A small network was shown many inputs. Here are its activations along a few directions, one row for each input.
Each table varies a few parts of the input and shows all the possible inputs, shuffled.
A made-up example of a description, with smaller parts first: one of 3 separate values, together with either a single point or one of 11 places along a line or (one of 4 places along a line, together with one of 5 places around a ring).
Shared parts are said once, and a part with two or three values counts as separate values.

Other details of the inputs vary at random and push rows far along two fixed directions, the same in every table; ignore that.

Rows:
R1: [ 38 -15   0 -19 -41  -2  23  31 -10   0 -10  -8]
R2: [ 42   8  10 -25 -56  -4  10  26  16  -1 -17  10]
R3: [-23  -4  14  19  -8  15  -2  26   4 -12  33  17]
R4: [ 20 -15  14 -32 -42   7  39  18  -2  -4  -3  17]
R5: [-10   3 -12  26 -14  25  -9  32  -6  -9  24   4]
R6: [-12  -1  16  29  -3   1   3  28   4   1  41   2]
R7: [ -7  26  -4  19  15  -6 -49 -30  23   2  -3   3]
R8: [ -2  -9 -13 -38  -1 -15  -2 -28  -2  12 -41 -11]
R9: [ 25 -16  10 -27 -40 -14  15  36  -9  -2  -3 -21]
R10: [-14  10 -26  22  22  19 -25 -39  -5   4  -2  -4]
R11: [-26   4 -12   8  39   5 -22 -34  12  -6   2   0]
R12: [-21  18 -15  13  32   6 -28 -32 -15   0   3  -1]
R13: [ 33 -20  22 -22 -37  -5  38  22  -1  -3  -5  12]
R14: [ -8  14  -8  24  38  -5 -29 -30 -14   1   2  -6]
R15: [ 3  7 10 31  4 16  1 35 -5  4 28 11]
R16: [-14  19 -11  15  36  20 -15 -40  -6  16   1   8]
R17: [ 20  -1   5 -36  14 -24   4 -27  -8  20 -26  -8]
R18: [-16   2  13  34  -3   3   1  36  10 -16  20 -13]
R19: [ 27 -19   4 -18 -38  -7  25  38  -3   2 -22  -4]
R20: [-17  -2   7  22  37  -8 -23 -39   6   0   4   5]
R21: [ 23  -9 -13 -30   3 -25  -4 -27 -10   7 -32 -14]
R22: [-28   7   5  24  -9  13   2  34   9 -17  21  -7]
R23: [ 26  -6  19 -29 -36 -14  19  36 -17  -2   1 -19]
R24: [-24   4   8  18  -8  12   4  26   3   0  42   7]
R25: [ 26  -7  26 -32 -29 -12  26  37  -8   9   2 -10]
R26: [ -4  15 -11  27  37   2 -26 -32 -14   4   1  -6]
R27: [-10  28   2  19  14  -5 -48 -32  24   1   0  -5]
R28: [ 15 -10   1 -35   9 -33  12 -35   0  19 -19  -2]
R29: [ 14  -2  18 -42 -33  -2  26  35  -9   7   3  -4]
R30: [  6  22   4  33 -22  13 -24  31  21  -9  18  17]
R31: [ 19 -10 -10 -31   3 -26  -6 -27  -8   9 -29 -19]
R32: [-1  6 12 28  5 10 -3 37 -6  2 29 10]
R33: [-20  -3  11  21  -7  17   1  25   2 -14  31  23]
R34: [ 15   5  -7 -44  10  -7  11 -35 -11  19 -30   4]
R35: [ -6   6  -9  28  37   1  -7 -45   3  15   9   9]
R36: [-22   2   3  18  -6  11   4  28   3   1  40  15]
R37: [ 28  13  -2 -37 -13 -27 -16 -30  17   5 -39   3]
R38: [ 21 -10   4 -32 -40   3  44  21  -3   9   5  15]
R39: [-22  -1   9  16  -3  19  -2  31  13 -18  31  -1]
R40: [  0  -8   9 -46   1 -18   8 -43   1   3 -24  -3]
R41: [-22  10 -16  14  34   6  -9 -44   2  13  10  14]
R42: [ -3   3   2  43  -5  16  10  30   9 -13  16   0]
R43: [ 28  -8  14 -28 -34 -16  19  38 -18  -2  -2 -10]
R44: [ -8  -8  11  27   4   8  -3  36  13 -16  28   1]
R45: [-17  -2   1  18  -1  19   0  33  10 -19  28  13]
R46: [  7   3  -2 -48  10 -14   4 -30  -9  18 -25  -3]
R47: [-21  -1  -9  29  32  -4 -32 -24   4   7 -11 -11]
R48: [ 13 -11   3 -37 -44  -4  16  33  -9  -3  -2 -15]
R49: [-17   1  -7  21 -13  17 -15  35  -5  -8  28  -1]
R50: [ -4   5 -20  30  32   3 -30 -30  -5   3  -3  -8]
R51: [-18   0 -12  30  33  -3 -29 -24   2   5 -13  -5]
R52: [ -8  -8  19  31  -2   6  -1  27   4 -13  30  18]
R53: [-18  12   7  18 -10  17 -10  32 -13  -9  33  -8]
R54: [-30   5 -19  20  27   7 -28 -27   1   4 -12   0]
R55: [ 29 -13  -4 -34  11 -13  17 -39   8   2 -34  -6]
R56: [-16  -6  10  34  -9   8 -11  38   4  -4  16 -12]
R57: [ 12 -14  17 -35   5 -28   7 -39   2   4 -25  -8]
R58: [ 14   6 -13 -40   2  -9   4 -36 -20   8 -31  -5]
R59: [-33  13 -15  18  33   0 -18 -30   9  -5  -7  -6]
R60: [ 6  8 10 34  1 22  4 31 -5  5 28 10]
R61: [-13   1   7  35  -1   2   1  38   9 -15  18  -5]
R62: [-10   2   4  37  -1   4   3  37   8 -17  16   0]
R63: [ -1  15 -10  29  34   7 -22 -37 -14   5   0  -7]
R64: [  6  -4 -10 -46   6 -21  16 -40  -3  15 -21   8]
R65: [  5  -7 -18 -33  -3  -8   4 -31  -3  12 -46  -5]
R66: [ 27 -11   6 -18 -33 -12  38  35   3  -9 -17  -5]
R67: [ 17 -14  -3 -25 -47   9  28  31  -3   3 -21   1]
R68: [-10   1 -14  36  29   9 -22 -31   3   9 -15  -6]
R69: [ 10   4  -5 -47  10 -13   7 -31 -11  17 -28   3]
R70: [ -3  -7  17  34  -2  12   3  25   4 -10  29  19]
R71: [ 18 -12  -5 -34 -42  -3  17  35 -11  -5  -7  -2]
R72: [-19   8  -5  31  -8  20   8  32   7 -16  16   6]
R73: [ 25 -14  -4 -36  14 -18  14 -34   8   1 -34  -5]
R74: [-22  15 -19  25  28  14  -8 -39   8  -3 -10  -2]
R75: [-23   7  -3  27  -7  14   4  35   7 -18  17   6]
R76: [-13  -1  -2  21  -2  26   4  30  10 -17  27  13]
R77: [ 16  -7 -11 -43   5  -3  18 -43   7   2 -33  -1]
R78: [ 23  -8  -4 -32  10 -27  19 -39  -2  19 -23   4]
R79: [ 10  -9  -1 -43   2 -12  15 -46  -2   5 -30  11]
R80: [-11  -1  -7  20  45  -3 -20 -31  12  -7   0   0]
R81: [  3 -15   7 -33 -44  -3  19  36  -1   0 -14 -12]
R82: [ -6  13  -2  27 -13  30  -1  27 -16  -7  27   6]
R83: [-17   1   2  19  43  -3 -23 -33  15  -6   4 -14]
R84: [ 27 -16  13 -28 -31 -21  36  31  -3   5   4  10]
R85: [-24  17 -12  12  32   4 -31 -32 -13   2   5  -6]
Each input here is: one of 5 places along a line, together with either a single point or (one of 2 separate values, together with one of 8 places around a ring).
The inputs of R58 and R53 match in every part but the place on the line of 5. If R65 is changed in the same way as R58 into R53, which row does it become?
> R81
The inputs of R17 and R15 match in every part but the place on the line of 5. If R44 is changed in the same way as R17 into R15, which row does it become?
> R73
Which other rows does R20 become when the choice among 2 separate values takes its other values? List them by row number.
> R3
Which other rows does R77 become when the place on the ring of 8 takes its other values? List them by row number.
> R4, R10, R16, R38, R67, R74, R82

Rows:
R86: [ 13  -5  23  33  -1   3   4  35   5 -10  28   5]
R87: [-14 -11 -18 -25  23   1  10 -49   2   4 -26  12]
R88: [-34  17  -2  34  34  18 -18 -32  17  -2  21  29]
R89: [  3   6   1  22 -14  21  11  32 -11  12  32  18]
R90: [ 24 -17  18 -44 -27 -22  21  19 -20   6  -6 -13]
R91: [ 10 -30   9 -38 -23 -25  38  19   4  -7 -13  -9]
R92: [ -8   5 -19 -33  26   5   6 -47 -11   8 -19  -1]
R93: [-36  24 -18  39  28  17 -38 -14   0  -9   3 -18]
R94: [  4  -4  18  27  -3   1   1  42 -10   6  28   1]
R95: [ 10 -20  -2 -33 -42  -8  22  20   9  -7 -36 -14]
R96: [  0   4 -15 -31  17  -1  -4 -51 -18  19 -13   2]
R97: [-14  -2  13  14  -2   6  10  41  -7 -12  30 -11]
R98: [-28  17  -7  43  24  10 -42 -21  30  -8   6   1]
R99: [ 17   6   0  34 -19  13 -13  39  12 -16  12   4]
R100: [  7  10  -3  29 -20   8 -16  46  -5   0  12   0]
R101: [  4   8 -16 -23   4 -14 -28 -37 -12   8 -32 -19]
R102: [ 21 -17  25 -40 -23 -28  29  17  16  -4  -7   2]
R103: [ 19   8  -6 -11  18  -5   8 -58   0  11 -21  12]
The inputs of R98 and R88 match in every part but one. If R100 is changed in the same way as R98 into R88, which row does it become?
> R89
Describe the family of inputs behind these rows.
> one of 3 separate values, together with one of 6 places around a ring
Which other rows does R91 become when the choice among 3 separate values takes its other values? List them by row number.
> R87, R95
Which other rows does R90 become when the choice among 3 separate values takes its other values? List them by row number.
> R96, R101

Rows:
R104: [-13   7  -2  29  29  -6 -25  -9  10  -8   5  -7]
R105: [-19  15 -14  21  17  15 -29 -16  -1   8   8   3]
R106: [  4  -8  12  13 -36  11  15  52  11 -17   7   2]
R107: [ 12   0  11   8 -34   7  11  52 -14  -4  24  -6]
R108: [ 30  -3  -3 -38 -20 -12  14 -17  -2   5 -40  -4]
R109: [  6  -3  11 -56  -1  -1  47 -22  -4   2  -1  18]
R110: [ 26  -1   2 -32   5 -25   3 -27  -8  18 -33 -15]
R111: [-20  -7  13  20  32   3   8 -29   8  12  34  36]
R112: [ 20   3  14  10 -29   0   7  57  -2  -8  19   3]
R113: [-15  12 -10  24  21  11 -32 -15 -12   2   9  -2]
R114: [ 18 -12   3 -42 -16 -25  15  -9  -8   3 -27 -21]
R115: [ -1 -19   7  -2 -14  25  52  42 -16   0  37  28]
R116: [-17  18 -20  28  14  14 -24 -16   2   3   0   3]
R117: [-26   3  -8  23  22   6 -29 -11  -3  -6   6  -6]
R118: [ -6  -6   6  -1 -37  12   8  56   5  -9  16   2]
R119: [ 19 -11  -2 -33   4 -24   3 -34  13  -3 -36 -13]
R120: [ -3  10  -6  30  21   9 -26 -17   8  -4   9   0]
R121: [  3  -2 -17 -33  -3 -16   4 -31   6   4 -42 -10]
R122: [-17   3   3  31  28  -4 -21  -7   7   2   5 -12]
Describe the family of inputs behind these rows.
> either one of 3 separate values or (one of 2 separate values, together with one of 8 places around a ring)

Rows:
R123: [-19  -5   0  42  45  10 -19  -3  -3  -8  22  -3]
R124: [ 19 -22  12 -61 -38 -19  19  15  -2   7 -22  -9]
R125: [  5   9  -3 -24  25 -23  -3 -56 -16  26 -19 -13]
R126: [ -4 -21   4  20 -34   5  15  54   9 -14  23  -2]
R127: [ -4 -11  14  20 -29   5  12  59  19 -13  14   2]
R128: [ 15 -12  16  33 -32   5  16  49  -3  -6  27   4]
R129: [-22  22 -12  37  14  15 -41  -9   3 -16  15   6]
R130: [  0 -12  27   8 -21   0   1  61  -5  -3  31   8]
R131: [ 25  -9   2 -59 -44  -9  15  15 -12   8 -31   3]
R132: [ 24 -22  -1 -53 -35  -2  34  14  -8  -5 -32 -13]
R133: [-17  13   5  47  40  -1 -31  -3  20  -8  20  -5]
R134: [ 25  -8   7 -56 -49 -18  16  10   2 -13 -29  -9]
R135: [ -5  -5  17   6 -19  -5  17  61 -10  -1  35   2]
R136: [ 30 -18  -9 -42 -45 -15  30  12  -4  -1 -37   0]
R137: [ 23 -13   7 -44 -42 -16  30  15  11  -2 -44  -4]
R138: [  9   7  -1 -19  29 -16   3 -57 -22  15 -24 -16]
R139: [ -1  -9   3 -30  38 -20  17 -59   8   8 -11  19]
R140: [-12  -1 -13 -34  22 -22  -3 -48  -4  17 -23 -18]
R141: [-20  10   5  40  34  -6 -38  -7   6 -14  26   1]
R142: [-28  -5  -9  36  33  20 -19  -5   3  -9  20 -10]
R143: [ 19  11   5  18 -32  15   4  58   9  -5  24   4]
R144: [  7  13 -22 -29  21 -15  -8 -51 -15  29 -23  -6]
R145: [ 20  14 -16 -26  15 -18 -24 -56  -5   9 -27  -4]
R146: [-12 -10  -4 -34  27 -10  16 -61  16   6 -15  13]
R147: [ 10   2   7 -23  23 -18 -20 -58 -11  24 -24  -7]
R148: [ 27  -5   6 -51 -43 -14  24  15  15  -6 -36 -15]
R149: [ 37 -12   4 -58 -31  -3  48   0  -2  12  -9  27]
R150: [  3   2  -8 -25  22 -22 -12 -48  22   3 -34 -22]
R151: [ 15  -2  26  32 -26   6  14  55   7  -5  19   8]
R152: [ 16   4  25  18 -34   3   1  51  -3 -15  35   4]
R153: [ 10   2   8   8 -35  19  -4  56 -10   8  29  14]
R154: [  0   0  -8 -30  16 -26 -20 -52   9  -3 -27 -17]
R155: [-41   8  -2  30  26  28  -3 -24  16  -8  26  26]
R156: [ -6 -14   2  22 -42  14  14  53   6 -15  15   2]
R157: [  6  -2 -24 -25  22   1  -5 -48 -10   4 -40  -9]
R158: [ -8   7  -2   4 -36  16  13  59 -13  -2  23   7]
R159: [-25  16 -12  50  21  17 -27  -4  13  -6   0  11]
R160: [ -7  -2   8   3 -28  27  31  41   6 -13  29  37]
R161: [-21  -5  -3  54  36  -3 -22  -8   5  -5  20   1]
R162: [-10   5 -15 -29  20  -6   2 -50 -13   5 -36 -17]
R163: [-20  10   9  39  36  21  -2 -29   7   4  40  27]
R164: [ 46 -16  -6 -50 -31  -3  30  14 -17   8 -24  -4]
R165: [-10  -8   9   4 -24  12  22  58  -8 -14  27  -7]
R166: [-12   8 -21  55  22  15 -27 -12  -1   5  18   8]
R167: [-12  17 -11  54  27  16 -29  -7   9   6  10  11]
R168: [-41  16 -12  30  19  16 -21  -7  -3   3  18  -5]
R169: [-28   7   2  38  43   4 -15  -4 -12  -5  24  -4]
R170: [ 18  -6  -3 -16  31 -10  -2 -56 -13  12 -26 -15]
R171: [ 34   0  -1 -50 -42 -13  22  17   9  -5 -37  -7]
R172: [-17  21 -16  39  31  22 -21  -9 -17   6  22   2]
R173: [ -9   0  -8 -32  11  -9 -20 -52  -2  14 -36  -9]
R174: [-10  22   8  54  32   9 -31 -13  15  -1  22  -6]
R175: [ -4   5  -1   7 -31  23  19  58 -17 -13  18   5]
R176: [-20   5   6  54  41  -3 -24  -3  16  -5  11   5]
The inputs of R128 and R136 match in every part but one. If R147 is changed in the same way as R128 into R136, which row does it become?
> R131
Describe the family of inputs behind these rows.
> one of 6 places around a ring, together with either a single point or one of 8 places around a ring
Start at R172 and move only the place on the ring of 8, one step at a time. The first step leads to R164. Which rows follow, in order?
> R166, R167, R143, R145, R153, R144
List by row number the other rows that have the place on the ring of 6 in common with R126.
> R124, R127, R140, R142, R146, R150, R154, R165
Which other rows does R156 become when the place on the ring of 8 takes its other values? List them by row number.
> R132, R134, R137, R148, R162, R168, R173
List by row number the other rows that have the place on the ring of 6 in common with R139.
> R123, R130, R133, R135, R141, R161, R169, R176
